A small network was shown many inputs. Here are its activations along a few directions, one row for each input.
Each table varies a few parts of the input and shows all the possible inputs, shuffled.
Descriptions start from the smaller parts, as in this example, which fits no table here: line(4) and (point or ring(11) or (values(3) and ring(8))).
Shared parts are said once, and a part with two or three values counts as separate values.

Other details of the inputs shift rows strongly along two fixed directions, in all tables alike. That doesn't count.

A family of inputs:
r1: [ 11 -34 -20 -56 -15  17   9  19  -3  11  -6  -7  52  -5   7   5   9]
r2: [ -2  -5  13  11  -1   0   3  -6 -11   6   6 -24   3  -6  15  17 -10]
r3: [  1 -10  10  10   1  -4  -6  -6  -6   1   6 -25  -4  -7  13  13  -9]
r4: [  4 -10  19   5  -7  -2   6  16 -11   2  -7 -18  -4  -8   4   9  -4]
r5: [  6  -5 -24 -16  -2  15  16  -1  23  -6 -16  35  15   5 -13 -29  -2]
r6: [ -2  -2  -2  16 -18   6  -9   8 -15   1   9  -1 -15 -10   9   9  -7]
r7: [  8  -2  15  13  -9   1   3  -1  -6  -5   0 -20   0  -8  12   8 -16]
r8: [ -6  -9  16   5   1   0   2  11 -12  10   0 -23  -2  -7   6  18   0]
r9: [ -5  -8  15   6  -1   2   3   1 -14   4   3 -23   0  -8  10  20  -5]
r10: [ 11 -21 -16 -42 -11  10   1  21  -9   4  -1  -3  37  -8   8   2   0]
r11: [-11  -8   7  19   0  14   4 -15 -13  11   3  -9   2   0  12  -6 -21]
r12: [ 23  -6 -25 -34  -1  -8   7   2  34 -13 -16  25  17   8 -18 -16  12]
r13: [ -5  22   5   7  23 -17 -10   0   3  -1   6  18 -18   9 -17  -4  17]
r14: [-14  19 -10  13   2  -6  -9 -12  14   1   7  10 -25  12 -14  -5  15]
r15: [ -9  -9  13  -8   0   6  -5  15 -23  16   6 -12  12  -7  12  23   5]
r16: [-12  16  -6  22  20   6  -2 -25  11   2   3  16 -10  16  -4 -22   1]
r17: [ -7  -4   5  18 -19   3  -1   1  -7  -5   7 -11 -19  -6   4   7 -10]
r18: [  8   2  10  11  -5  -2  -9   6 -20  -2   4 -10   0 -10  21  13 -18]
r19: [ 17  -4 -12 -35  -6  -2  25   2  34 -12 -25  14  14  11 -29 -17  15]
r20: [ -5   7   9   7   1   0 -12   7 -26   5  14 -10   7  -8  17  10 -10]
r21: [ 11 -10  12   8  -7  -3  -4   0   0  -9  -1 -21  -3  -9  10   3 -13]
r22: [-10  20   5   8  23 -14  -9 -15  13  -3   5  10 -14   9 -11   2  17]
r23: [ -3  10   1  23   8   2   7 -25  18  -6  -2  16 -19   5  -8 -26 -12]
r24: [  5 -17 -12 -45 -14  15   5  25 -20   9  -4  -1  40  -9   2  10   3]
r25: [-13  19  -8  22  18   5  -6 -14   8  -6   1  23 -11   9  -7 -25  -5]
r26: [ -8  20 -13  15   2 -10 -12  -8   7  -3   9  16 -26   6 -16 -10  13]
r27: [  5  -2  14  10  -2  -7  -7  18 -26   5   0  -7  -6  -8  16  15  -6]
r28: [  7  -1 -22 -39   6   0  15  -5  30   1  -9  20  30  16 -19 -11  27]
r29: [  6  20   2  10  13 -17  -7  -8  10 -12  -6  16 -21   5 -10  -5   4]
r30: [-11  10  -3  15   1  -8   1 -14  18  -7   4   4 -30  12 -15  -7  10]
Each input here is: ring(5) and (values(2) or line(4)).
The inputs of r8 and r4 match in every part but the ring(5) part. If r3 is changed in the same way as r8 into r4, which row does it become? -> r21
List by row number the other rows that have the ring(5) part in common with r5. -> r6, r12, r18, r27, r29
A walk changes only the ring(5) part. It starts at r30 and steps to r14. List the rest of the walk in order. -> r26, r6, r17

A family of inputs:
r31: [-22  22   5  28   3 -11 -15  -6   0   5   3  10 -22   3   6  -3 -14]
r32: [ 12   3  -4 -20  27   3   1  -3  -7  -2  11   9   7   8 -18   8  45]
r33: [  7  -9  -3  -2   8   7   9 -11  10  -2  -2   3   2   4  -6 -10   6]
r34: [-16  18   4  19  -4 -21 -20   4   4   0   4   1 -22  -1   3   1 -12]
r35: [ -6   3  -7  -3   4   3   4  -4  10   4  -5  12   9   6  -4 -15  -5]
r36: [ 20 -19   5 -17 -12   9   7  13 -20  -4   0 -18  16 -12  10  16  -1]
r37: [  5  -6  -7  -5   4   6   7 -12  12  -2  -3   1   7   5  -4  -8   4]
r38: [-10  -3  11  16 -15  -3 -17  20 -26   7   9 -16 -10 -13  22  15 -18]
r39: [ -6   3 -11 -10   2   4   4  -5  12   2  -4  12  14   6  -4 -15  -4]
r40: [-17  11 -13  -7  -8  -7  -3   2  14   7  -6  16   6   6  -3  -8  -9]
r41: [  9 -21   5 -12 -18  15  14   8 -14   1  -2 -22  16  -9   9  13  -5]
r42: [  6   2  14  21   8  -3   3 -10   0  -8   3 -10 -22  -1  -5   2   3]
r43: [ 19  -5   2  -8   1  -3   7   5   6 -10  -7   1  -1  -1  -7   3  12]
What is each input in this table made of? -> point or (values(2) and line(6))
Change only the values(2) part in r33. List by row number the other rows that result. -> r37
